Each row below holds a small network's activations on one input, seen along a few directions.
Each table varies a few parts of the input and shows all the possible inputs, shuffled.
Descriptions start from the smaller parts, as in this example, which fits no table here: one of 5 places around a ring, together with either a single point or one of 11 places along a line or (one of 3 separate values, together with one of 6 places along a line).
Shared parts are said once, and a part with two or three values counts as separate values.

Other details of the inputs vary at random and push rows far along three fixed directions, the same in every table; ignore that.
To show where, the next rows are all for the same input, with only those details redrawn:
[28 2 21 -5 24 23 -9 -13 11 -2 4 16]
[-3 -45 -7 1 -12 -4 -13 -24 37 -31 18 11]
[5 10 13 2 -31 17 0 24 -24 -8 -21 8]
[-1 19 9 6 22 11 9 11 -1 9 21 -14]
[12 4 14 -1 -18 19 -4 11 -12 -9 -15 13]
[-30 -6 -10 13 -48 -6 10 31 -14 -17 0 -15]
[-4 -38 -6 2 -10 -3 -10 -19 32 -27 18 8]
[18 -15 13 -4 0 16 -12 -13 14 -16 -1 20]

Rows:
row 1: [-11 5 -8 -7 25 -4 6 -17 5 28 26 -19]
row 2: [-16 25 0 15 19 0 6 15 -4 8 14 -20]
row 3: [23 -2 4 -18 7 19 -5 -20 -9 14 -19 14]
row 4: [2 22 0 2 -25 17 1 21 -21 -9 -28 8]
row 5: [19 -7 17 2 25 8 -15 -28 14 -7 -8 27]
row 6: [10 -7 15 6 41 -1 5 -24 19 10 21 13]
row 7: [-23 1 -22 17 10 -18 3 14 15 4 23 -23]
row 8: [0 17 11 7 -1 5 5 4 -22 4 -20 21]
row 9: [-7 31 15 -12 45 1 5 8 -13 43 17 -29]
row 10: [16 6 17 4 7 13 2 2 -5 4 -9 16]
row 11: [-26 -15 -30 15 -50 -15 4 30 -8 -11 -1 -4]
row 12: [3 6 3 -7 8 6 3 0 -14 22 -12 -16]
row 13: [-8 12 9 13 14 -5 7 1 -8 7 -4 4]
row 14: [-8 34 6 13 46 3 13 1 -6 21 23 -10]
row 15: [-37 -7 -15 15 -46 -12 2 24 -7 -25 -5 -16]
row 16: [9 -1 5 2 -11 12 1 7 3 -9 -7 6]
row 17: [13 -1 6 -3 14 16 -6 -15 13 -9 10 13]
row 18: [-7 -31 -2 11 13 -12 -4 -23 36 -14 19 2]
row 19: [-6 -20 -21 4 7 -7 -7 -15 34 -17 18 3]
row 20: [-37 -15 -30 -8 -40 -15 12 18 -13 -6 -15 -17]
row 21: [2 42 4 6 15 18 17 25 -17 17 6 -15]
row 22: [15 12 14 -15 -4 13 -14 -7 -23 17 -35 12]
row 23: [-27 -22 -5 18 -15 -19 3 0 8 -12 9 -8]
row 24: [8 -18 2 2 -1 5 -9 -11 25 -17 -1 4]
row 25: [38 13 14 -23 -7 -1 -5 -16 9 -3 -9 21]
row 26: [-27 -37 -25 -1 -39 -17 6 -2 0 -6 -1 -16]
row 27: [22 -6 8 -4 -1 17 -17 -13 15 -19 -22 21]
row 28: [30 -1 4 -5 1 -6 0 -3 -18 -6 -3 7]
row 29: [-1 6 -5 -17 -23 11 10 19 -30 11 -29 1]
row 30: [-13 25 14 18 17 -5 19 20 -20 21 2 -14]
row 31: [13 12 9 -4 26 18 -9 -14 10 -5 6 11]
row 32: [25 3 0 -3 14 13 -16 -6 8 0 -12 26]
row 33: [19 7 6 3 -8 11 -4 21 -13 7 -16 14]
row 34: [-25 16 -10 18 29 -10 24 7 8 15 41 -25]
row 35: [7 -10 4 -23 24 4 -12 -27 11 14 12 11]
row 36: [5 16 14 8 -24 16 3 27 -30 1 -21 9]
row 37: [1 1 10 9 -10 6 -5 10 -6 -6 -11 3]
row 38: [32 -9 -3 -10 4 -7 -13 -22 -5 -20 -9 23]
row 39: [13 10 1 -15 0 16 -4 -7 -21 13 -29 8]
row 40: [-26 -15 -19 12 -17 -11 -2 -1 12 -20 12 -2]
row 41: [-15 31 7 -11 17 -1 2 16 -25 31 -1 -20]
row 42: [-18 -8 -17 13 -29 -9 10 27 0 -8 6 -13]
row 43: [10 17 -1 3 -27 15 2 28 -24 -1 -24 12]
row 44: [-13 -43 -22 -7 -5 -15 -11 -34 28 -11 3 -5]
row 45: [2 19 -1 12 54 -3 6 9 17 27 33 -25]
row 46: [10 -23 5 -2 15 7 -10 -23 31 -16 20 10]
row 47: [30 9 15 -19 -22 -6 -1 -2 1 -4 -14 13]
row 48: [-7 22 7 12 26 0 18 4 -11 20 15 -1]
row 49: [4 9 4 5 -13 13 -1 9 -13 -4 -8 13]
row 50: [7 -28 -8 -20 18 -1 -10 -28 25 -3 -8 6]
row 51: [-14 10 -4 -16 46 -6 -1 -17 11 25 31 -15]
row 52: [20 9 3 1 8 -13 2 5 -20 -1 -1 -10]
row 53: [-2 -8 -13 -13 -30 -28 -1 -12 22 -21 5 1]
row 54: [-37 -6 -15 21 -44 -18 9 25 -12 -17 -12 -10]
row 55: [-32 16 -14 19 26 -14 20 6 10 9 35 -25]
row 56: [17 -28 12 -26 -2 6 -21 -26 8 1 -11 26]
row 57: [12 -22 0 -21 -1 7 0 -9 3 4 -16 8]
row 58: [-25 -26 -10 11 -22 -12 -4 2 19 -24 14 -14]
row 59: [7 33 -3 6 16 -14 11 17 -31 8 4 -23]
row 60: [5 6 16 8 -6 8 4 9 -19 3 -12 14]
row 61: [18 2 -7 -3 -9 -10 3 1 -22 -9 -1 5]
row 62: [6 -3 1 -16 -14 7 -13 -15 -13 7 -27 17]
row 63: [7 33 7 -9 -31 -15 5 20 -17 0 -21 -8]
row 64: [-27 -1 -12 0 22 -16 14 -6 7 29 37 -37]
row 65: [-13 -33 -10 10 -7 -12 -3 -23 22 -18 17 14]
row 66: [-27 -35 -15 -2 -23 -22 -5 -14 13 -1 5 -18]
row 67: [-23 3 -15 17 10 -14 11 19 14 5 26 -33]
row 68: [35 7 20 -20 -8 -6 -9 -12 12 -5 -16 12]
row 69: [3 18 0 6 -23 8 -2 29 -20 -4 -29 3]
row 70: [15 -7 7 -19 35 8 -1 -14 11 17 -4 -5]
Changing only one part turns row 25 into row 53. The same change can be made to row 21. Which row results?
> row 4
What do these inputs look like to the network?
> one of 5 places around a ring, together with either one of 2 separate values or one of 4 places along a line or one of 8 places along a line
Change only the place on the line of 4 in row 70. List by row number the other rows that result.
> row 9, row 12, row 66
Change only the choice among 2 separate values in row 53. List by row number the other rows that result.
> row 38
Change only the place on the line of 4 in row 20. List by row number the other rows that result.
> row 39, row 51, row 62
A walk changes only the place on the line of 8. It starts at row 7 and steps to row 69. List the rest of the walk in order.
> row 27, row 15, row 2, row 54, row 5, row 13

Rows:
row 71: [-6 10 -6 13 24 9 6 5 2 7 17 -14]
row 72: [38 14 16 -8 33 4 -1 -13 -3 7 -7 13]
row 73: [29 -18 15 -14 -14 11 -17 -12 7 -9 -19 17]
row 74: [-13 7 -7 0 -51 -9 -2 22 -28 -16 -21 4]
row 75: [1 -47 -4 2 -26 -21 -10 -23 18 -22 0 9]
row 76: [23 7 10 -16 18 13 -6 -17 15 -2 3 12]
row 77: [-43 8 -19 -3 12 -17 6 1 -2 22 2 -38]
row 78: [19 -12 20 -3 17 7 -12 -26 15 1 -7 30]
row 79: [-16 0 -10 4 -20 -17 9 1 -6 -12 5 -4]
row 80: [-5 -14 -16 -2 -2 -16 5 1 21 -9 18 -19]
row 81: [-8 23 -10 6 19 -17 11 19 -8 13 23 -31]
row 82: [-5 -4 -4 13 1 3 5 3 -10 -5 -3 3]
row 83: [-26 -4 -28 -10 5 -13 20 7 -13 31 23 -29]
row 84: [-5 24 16 -7 -42 12 6 32 -37 5 -28 -3]
row 85: [19 36 13 -6 29 14 3 -2 -7 15 5 -1]
row 86: [17 10 2 -4 -38 2 -2 23 -27 -7 -36 8]
row 87: [15 -29 -1 -4 -6 18 -14 -15 18 -21 -12 23]
row 88: [-4 -16 7 -2 -18 -9 -3 -14 0 -10 -3 11]
row 89: [-4 6 10 -1 18 7 2 0 15 14 12 -5]
row 90: [-28 -6 -20 13 9 -21 2 -1 23 -3 32 -16]
row 91: [20 19 12 4 38 22 -7 -1 -9 11 1 8]
row 92: [-24 -30 -9 7 -1 -2 0 -4 22 -9 22 -14]
row 93: [-8 10 13 11 -25 10 7 30 -43 5 -28 6]
row 94: [-11 -35 -14 8 -22 -17 -6 -19 24 -25 -2 19]
row 95: [21 9 8 -2 27 14 -9 -15 17 5 0 17]
row 96: [5 29 7 0 17 14 7 15 -1 15 -1 -4]
What do these inputs look like to the network?
> either one of 2 separate values or (one of 4 places along a line, together with one of 6 places along a line)
What sort of input is row 92?
> one of 4 places along a line, together with one of 6 places along a line

Rows:
row 97: [-4 -1 -4 1 -27 12 -7 10 -16 -11 -22 12]
row 98: [-1 2 -7 -18 -26 -1 0 10 -7 5 -18 -3]
row 99: [25 8 9 0 7 13 -13 -7 -5 2 -23 25]
row 100: [-22 -12 -11 8 4 -16 8 -9 14 -8 26 -3]
row 101: [-25 1 -5 9 5 -8 14 -3 10 2 27 -16]
row 102: [27 4 11 -2 7 13 -6 -5 -6 -3 -24 22]
row 103: [-17 28 3 12 17 -7 19 16 -6 18 27 -35]
row 104: [14 9 2 4 -5 3 6 11 -14 0 -10 4]
row 105: [-7 -20 2 -4 -15 -9 -3 -6 -13 0 -12 8]
row 106: [-18 -3 -3 7 -3 -13 3 -1 10 -3 9 -16]
row 107: [21 25 7 5 52 5 10 0 4 23 30 -11]
row 108: [-4 -25 -8 0 -23 -6 -4 3 17 -14 9 1]
row 109: [21 11 18 -6 33 5 -4 -14 4 2 -1 12]
row 110: [-9 0 -12 -13 -28 -19 1 4 -13 -3 -11 -4]
row 111: [-12 3 -2 5 0 -8 1 -2 0 -2 7 3]
row 112: [9 28 12 -1 10 13 12 25 -14 17 -2 -10]
row 113: [5 31 14 -1 3 16 3 27 -20 18 -21 -4]
row 114: [-11 -16 -8 4 -22 -6 4 6 -21 5 -16 0]
row 115: [-4 18 -11 -13 -21 2 4 20 -29 8 -18 -14]
row 116: [-5 5 1 -2 38 7 5 -4 -8 26 17 -19]
row 117: [-2 -24 -10 -1 18 5 -6 -26 27 -14 20 8]
row 118: [-5 0 1 0 -31 7 -8 15 -7 -5 -25 11]
row 119: [-18 -18 -3 -3 -25 -1 2 11 -12 7 -12 -4]
row 120: [25 28 15 1 36 23 5 -2 -13 18 -5 16]
row 121: [18 -20 -1 0 8 0 -14 -23 19 -12 -11 21]
row 122: [-17 17 -4 9 13 -3 14 20 2 14 22 -28]
row 123: [-6 10 -1 7 7 -14 10 12 -4 4 25 -15]
row 124: [17 -4 2 -4 25 9 -4 -12 13 -4 13 0]
row 125: [1 30 -9 -7 2 -5 14 18 -26 23 -8 -18]
row 126: [-25 -21 -21 8 8 -15 4 -7 24 -14 28 -23]
row 127: [31 5 11 0 6 14 -8 -5 -7 -1 -19 22]
row 128: [8 -19 7 -5 0 5 -14 -30 24 -13 0 22]
row 129: [-11 -14 -7 4 -13 -15 -9 -9 10 -14 0 8]
row 130: [22 6 10 -6 26 18 -13 -11 4 1 -10 10]
row 131: [-12 -1 3 4 -28 -5 4 10 -8 -10 -12 -5]
row 132: [-6 -5 -10 3 34 -1 -7 -18 26 1 27 -10]
row 133: [-29 -11 -16 7 -4 -9 5 2 21 -2 22 -13]
row 134: [11 -7 -1 0 21 8 -8 -14 14 -6 11 1]
row 135: [20 -22 6 -7 2 -5 -10 -23 18 -19 1 21]
row 136: [-2 -15 -8 -17 -28 -12 -6 -14 7 -8 -9 0]
row 137: [-30 -12 -5 4 4 -16 11 -4 2 14 23 -27]
row 138: [14 -21 -4 1 3 4 -13 -26 18 -13 -6 27]
row 139: [-2 -16 0 3 -24 -9 -1 -1 8 -13 9 -1]
row 140: [-9 -11 -3 -1 -19 7 1 5 4 -8 -6 11]
row 141: [4 7 10 1 -24 2 5 12 -13 -5 -12 -1]
row 142: [22 18 22 -5 26 15 -11 -16 6 10 -6 14]
row 143: [-3 5 -5 5 -24 3 3 25 -19 -5 -2 -9]
row 144: [-6 -8 -2 2 -15 -12 -5 0 -1 -13 -11 6]
row 145: [10 11 11 1 -14 2 -2 10 -20 -5 -17 11]
row 146: [-6 16 5 1 2 6 9 21 -7 8 -4 -11]
Changing only one part turns row 129 into row 132. The same change can be made to row 109. Which row results?
> row 126
Changing only one part turns row 136 into row 98. The same change can be made to row 128. Which row results?
> row 133
What do these inputs look like to the network?
> one of 5 places around a ring, together with either one of 2 separate values or one of 8 places along a line
Which other rows agree with row 102 in the place on the ring of 5? List them by row number.
> row 99, row 104, row 107, row 114, row 120, row 121, row 125, row 127, row 138
A walk changes only the place on the line of 8. It starts at row 140 and steps to row 133. List the rest of the walk in order.
> row 118, row 113, row 146, row 122, row 112, row 108
A walk changes only the place on the ring of 5. It starts at row 116 and steps to row 114. List the rest of the walk in order.
> row 105, row 137, row 119
